These are the activations of a small neural network, seen along a few directions. Each row is one input.
Each table varies a few parts of the input and shows all the possible inputs, shuffled.
A made-up example of a description, with smaller parts first: ring(5) and (point or ring(11) or (values(2) and line(6))).
Shared parts are said once, and a part with two or three values counts as separate values.
In the rows, zero is written as 128.

Other details of the inputs shift rows strongly along two fixed directions, in all tables alike. That doesn't count.

Rows:
x1: [155 106 102 127 189 112 138  58 118  87  98 143]
x2: [108 100 149 122  85 121 140 174 179 200 162 100]
x3: [164 193 106 118 135 107  95 100  60  15  89 165]
x4: [112 125 160 107 116 132 140 181 162 156 139 109]
x5: [160  92 102 120 198 121 129  50 119 100 114 137]
x6: [123 177 111 119 138 132  88  70  39  20 106 176]
x7: [165  91 102 121 210 117 155  81 157 127 114 122]
x8: [ 98 187 124 137  77 146  89 120  58  55 135 170]
x9: [163 198  87 149 123 121  98  95  68  13  95 160]
x10: [147  88 114 115 198 108 143  56 145 134 119 105]
x11: [ 90 195 145 111  93 130  94 124  58  50 113 153]
x12: [119 104 157  94 117 123 142 188 189 199 149  98]
x13: [ 98  87 164 104 115 125 146 177 183 192 142  93]
x14: [ 81 175 170 114  45 146 100 207  76  70 126 168]
x15: [141  89 117 113 173 123 150 137 181 159 120 115]
x16: [112 209 162 162  58 159 104 223  53 116 102 147]
x17: [111  96 151 123  92 121 142 163 185 207 165 101]
x18: [ 87 112 150 113  90 127 131 154 172 213 175  98]
x19: [ 74 117 155 102 113 137 135 156 148 166 142 122]
x20: [179 101  91 121 206 122 128  72 132  97 109 134]
x21: [121 112 131 115 147 126 141 111 132 122 117 134]
x22: [ 82 138 146 124  83 137 122 149 142 162 157 110]
x23: [163  75  81 147 190 113 153  56 159 136 120 118]
x24: [ 89 198 160 112  53 147 113 220  91  69 114 166]
x25: [153 120 129 107 159 112 136 118 144 134 130 119]
x26: [143  99 103 137 148 128 148 137 184 164 134 115]
x27: [191 120  77 136 183 106 130  58 138 110 121 121]
x28: [196 120  96 174 216 128 138  69  95 141  92 115]
x29: [140 100 112 138 150 132 157 130 179 165 143 116]
x30: [162 119  90 143 170 115 131  42 120  96 118 122]
x31: [ 93 202 164 110  51 138 101 219  93  69 114 151]
x32: [157 120  91 144 173 113 131  40 118  97 121 122]
x33: [164  90 102 125 197 117 128  54 121  97 111 140]
x34: [ 71 196 155 137  28 148 113 188  80  77 136 168]
x35: [147 201 129 170 107 145 101 165  41  84  83 153]
x36: [151 100 109 134 152 126 145 123 184 168 139  96]
x37: [121 117 131 131 100 147 130 181 165 161 154 124]
x38: [ 87 192 178 106  38 126 101 195  78  80 126 160]
x39: [ 91  91 150 128  94 146 139 168 175 199 173 114]
x40: [136 119 119 141 127 121 131 103 140 126 131 120]
x41: [116 128 140 133  94 149 131 183 153 152 159 131]
x42: [131 112 134 105 151 108 132  96 131 137 132 119]
x43: [ 94 139 158 151 104 152 118 165  99 201 128 108]
x44: [112  91 111 131 152 129 145  92 167 179 149 110]
x45: [191 119  74 137 184 102 127  62 141 109 119 121]
x46: [ 92 123 167 104  99 131 133 167 146 153 137 113]
x47: [164  82 109 108 200  99 141  48 148 144 122 109]
x48: [141 101 130 109 162 123 143 136 175 158 126  99]
x49: [121 117 128 132 101 144 126 184 167 161 152 125]
x50: [108 112 160 101 102 116 133 169 152 163 140 113]
x51: [150  90 132 166 167 133 142 117 129 206 111  99]
x52: [105 212 155 128  31 137 105 203  88  82 143 157]
x53: [171  83 104 119 209 123 141  81 153 129 125 123]
x54: [ 98 106 153 119  88 124 141 162 175 207 171 101]
x55: [113  88 150 103 125 140 136 198 190 190 148 112]
x56: [164 103  83 151 179 115 142  46 131 101 113 138]
x57: [103 109 142 130  91 146 130 158 152 164 159 127]
x58: [138 173 109 130 134 119 112  90  51   7  82 176]
x59: [179  87 101 169 213 126 141  53 111 177  97 101]
x60: [170 120 102 172 197 127 128  52  74 135  91 119]
x61: [129 193 116 111 130 110  89  64  38  26 104 164]
x62: [118 131 141 131  99 136 140 174 166 162 152 108]
x63: [ 95 204 142 137  36 151 112 212  95  73 127 166]
x64: [ 94  95 171 105 107 127 143 178 180 190 144 100]
x65: [142 115 115 129 133 114 132  91 140 144 142 118]
x66: [ 87 183 156 139  27 152  99 194  81  76 140 172]
x67: [ 84  86 162 104 120 133 155 169 181 198 148 110]
x68: [118  95 157 158 120 143 143 183 142 233 125  91]
x69: [154  94 103 121 199 119 129  48 115  99 118 137]
x70: [150 170  93 153 117 129  98  82  51  14 106 177]
x71: [100  97 149 129  90 131 144 177 184 194 156  95]
x72: [139 184  96 151 116 128 111  73  53  17 100 177]
Each input here is: line(8) and (point or (values(2) and line(4))).
Q: Changing only the line(8) part turns x6 into x14. The same change can be made to x11. Which row results?
A: x13
Q: Changing only the line(8) part turns x65 into x27. The same change can be made to x46. Which row results?
A: x48
Q: Change only the line(8) part in x24. List by row number the other rows that result.
A: x1, x7, x15, x19, x21, x58, x67

Rows:
x73: [ 91 115 169 119  51 124 166 228 208 213 163  99]
x74: [151 129  84 155 144 117 117  39 100  60 118 140]
x75: [153 142 109 132 153  96 115  38  86  70 102 121]
x76: [106 160 149 205  75 179 117 209  72 185 119 129]
x77: [ 85 154 146 142  38 137 132 171 132 142 162 141]
x78: [172 138  90 140 155 101 131  65 114  47  95 131]
x79: [202 158  91 209 184 141 130  97  59 110  53 132]
x80: [127  98 114 113 181 105 142  63 155 155 120  94]
x81: [126  76 106 133 179 134 156  66 160 145 140 127]
x82: [158 111  91 131 177 136 106  64  86  62 116 171]
x83: [170  45 115 113 184 112 155 133 239 221 152  68]
x84: [ 73 207 173 111  61 134 109 157  50  53 113 165]
x85: [128  68 133 111 183 107 146  69 139 153 112 114]
x86: [ 70 122 181  85  82 140 123 224 184 228 169  89]
x87: [200 157  81 136 165 103 123  79 109  64 111 146]
x88: [126  55 109 134 174 129 148  71 153 142 129 134]
x89: [181 147  74 149 155 120 109  52  95  77 136 155]
x90: [154  53 108 103 201 120 160 135 244 222 147  75]
x91: [110 212 159 113  51 127  74 168  53  59 126 148]
x92: [125  86  90 136 171 127 145  64 168 145 137 114]
x93: [156 143  73 133 172 133 101  60 101  65 124 151]
x94: [149  74 129  99 196 117 127  86 135 156 123 118]
x95: [107 176 175 181  81 157 115 209  57 195 102 109]
x96: [178 121  99 120 188 118 119  90 101  49  90 162]
x97: [154  45 125 102 208 126 171 139 235 219 149  89]
x98: [ 87 100 163 118  58 152 121 220 194 219 191 101]
x99: [116 226 155 118  46 122  85 168  49  70 133 160]
x100: [ 70 100 173 104  80 169 137 227 188 216 189 122]
x101: [146  95  96 122 181 110 158  91 182 132 113 104]
x102: [ 92 182 159 123  56 133 117 189  71  28  94 183]
x103: [ 92 204 155 122  62 138 124 185  78  29 105 175]
x104: [ 84 161 181  91  84 145 113 198 111 142 148 135]
x105: [ 86 166 170 120  49 115 129 169 117 151 145 122]
Q: Describe the family of inputs behind these rows.
A: values(3) and (point or (values(2) and line(5)))
Q: Changing only the values(3) part turns x82 into x96. The same change can be made to x92. Which row results?
A: x101
Q: Change only the values(2) part in x88. List by row number the other rows that result.
A: x82
Q: Change only the line(5) part in x91. List by row number the other rows that result.
A: x86, x94, x99, x104

Rows:
x106: [123 137 137 139  66 150 136 250 173 129 132 145]
x107: [ 79 127 159  98  72 131 141 174 168 137 162 120]
x108: [153 179 122 116 135 109 112 121  76  59  99 158]
x109: [129 110 144 117 147 138 131 173 146 170 121 104]
x110: [129  56 105  93 156 116 147  95 225 166 170 111]
x111: [141 191 116 173  97 136 105 125  48  92 101 138]
x112: [106 157 163 160  77 167 126 211 107 184 135 130]
x113: [ 63 110 179  89  84 131 114 164 129 141 145 126]
x114: [154 180 116 126 116 117 112 132  97  46 118 150]
x115: [133 132 150 117 123 130 146 183 154 161 118 122]
x116: [139 135 139 114 148 128 108 132 109 115 113 123]
x117: [174  93 101 189 185 145 149 107 118 170 102 124]
x118: [ 72 158 158 141  45 126 101 126  70 114 140 139]
x119: [206 110  62 138 204 120 136  79 164  92 111 133]
x120: [146 101 123 170 143 135 145 134 159 226 124  80]
x121: [113 159 156 119  68 138 134 220 148 129 144 126]
x122: [137 139  87 110 133 121 117  81 126  42 134 159]
x123: [135 139 106 111 176 105 137  59 111  80 106 143]
x124: [161  86 101 117 156 128 147 156 209 168 149 108]
x125: [ 82 107 158  98 119 136 129 146 141 154 135 114]
x126: [180 131  90 170 189 135 124  64  75 119 105 134]
x127: [102 177 129 150  81 126  97  77  48  72 117 148]
x128: [118 133 127 106 152 123 106  69  84  62 106 146]
x129: [150  97 131 145 132 131 163 187 192 161 125 110]
x130: [112  63 127 107 196 126 150  98 185 198 131  88]
x131: [ 68 143 159 141  88 156 129 161 113 178 152 130]
x132: [129 126 147 110 107 124 134 171 170 147 152 112]
x133: [171 153 112 113 165 104 118  82  91  68 101 147]
x134: [127 164 148 130 116 148 111 185  98 107  97 135]
x135: [ 80 110 155 134 103 151 135 138 123 189 158 122]
x136: [142 188 129 125 131 129  89 132  49  44  90 155]
x137: [170  88  97 109 166 117 135 117 199 149 153 115]
x138: [157 134 126 141 141 122 146 158 122 106  88 144]
x139: [ 75 130 169  88  82 125 140 169 143 143 145 132]
x140: [ 79 129 162  94  67 127 133 165 163 126 163 127]
x141: [192  93  93 137 203 117 157  91 181 139 117 103]
x142: [142  78 105 143 189 118 128   5  97 133 134 135]
x143: [133  55 105 147 183 114 153  39 167 217 142  77]
x144: [149 122  73 117 175 116 130  63 155  74 133 143]
x145: [140 108 140 108 145 119 152 163 164 174 128 112]
x146: [148 180 116 164 111 124  96  93  54  93 108 134]
x147: [112 179 155 149  77 152 100 165  62 126 134 149]
x148: [140 198 116 169  96 127  93 116  41  84 104 141]
x149: [111  68 138  95 133 107 149 102 194 156 166 107]
x150: [ 80 141 141 151  88 135 128 134 123 179 140 107]
x151: [ 81 113 145  89  61 129 119 172 174 120 176 144]
x152: [115 134 125 142 133 135 113  61  70 105 130 151]
x153: [161  71 107 187 166 131 160 123 166 224 113  83]
x154: [100 141 148  91 106 112 125 113 113  91 127 148]
x155: [173 126  98 162 187 129 121  66  85 136 117 131]
x156: [199 106  63 123 202 109 125  72 160  92 126 131]
x157: [ 92 127 141 110 106 126 145 152 175 140 153 117]
x158: [ 98 160 147  93  91 106 109 105  74  44 121 170]
x159: [108 139 166 140  89 154 128 238 125 143 102 131]
Q: Describe the family of inputs behind these rows.
A: line(6) and line(9)
Q: Changing only the line(6) part turns x126 into x124. The same change can be made to x147. Which row results?
A: x137
Q: Change only the line(6) part in x157. List by row number the other rows that result.
A: x123, x130, x131, x144, x150
Q: Change only the line(9) part in x157. List by row number the other rows that result.
A: x107, x114, x121, x129, x132, x140, x141, x149

Rows:
x160: [126  74 110 128 185 127 149  65 150 121 115 128]
x161: [142  71 128 152 157 140 151 127 160 209 143 112]
x162: [110 154 131 107 119 137  97 121  73  60 119 156]
x163: [ 95 127 165 135  79 162 118 214 135 197 148 110]
x164: [159  72 123 105 162 134 167 213 240 188 136 104]
x165: [ 74 125 154 138  50 143 141 196 177 167 169 116]
x166: [137 104 121 107 203 111 137  66 142 131 119 120]
x167: [100 170 161 141  91 143 122 191 108 162 125 124]
x168: [131 179 117 127 112 119 117 108 112  87 134 132]
x169: [116 148 125 116 118 129 114 108  69  54 117 179]
x170: [121 145 121 128  96 130 105 138 135 122 155 127]
x171: [142 180 146 144 107 116 110 147  65  99  96 131]
x172: [133 152 111 134  88 128 118 116 112  96 144 159]
x173: [123 145 115 167 115 149 129 126  85 101 100 145]
x174: [185 110  88 121 178  83 136  45 145 126 118  99]
x175: [155  92 134 100 190  97 135  69 141 130 109 105]
Q: Describe the family of inputs behind these rows.
A: point or (values(3) and line(5))
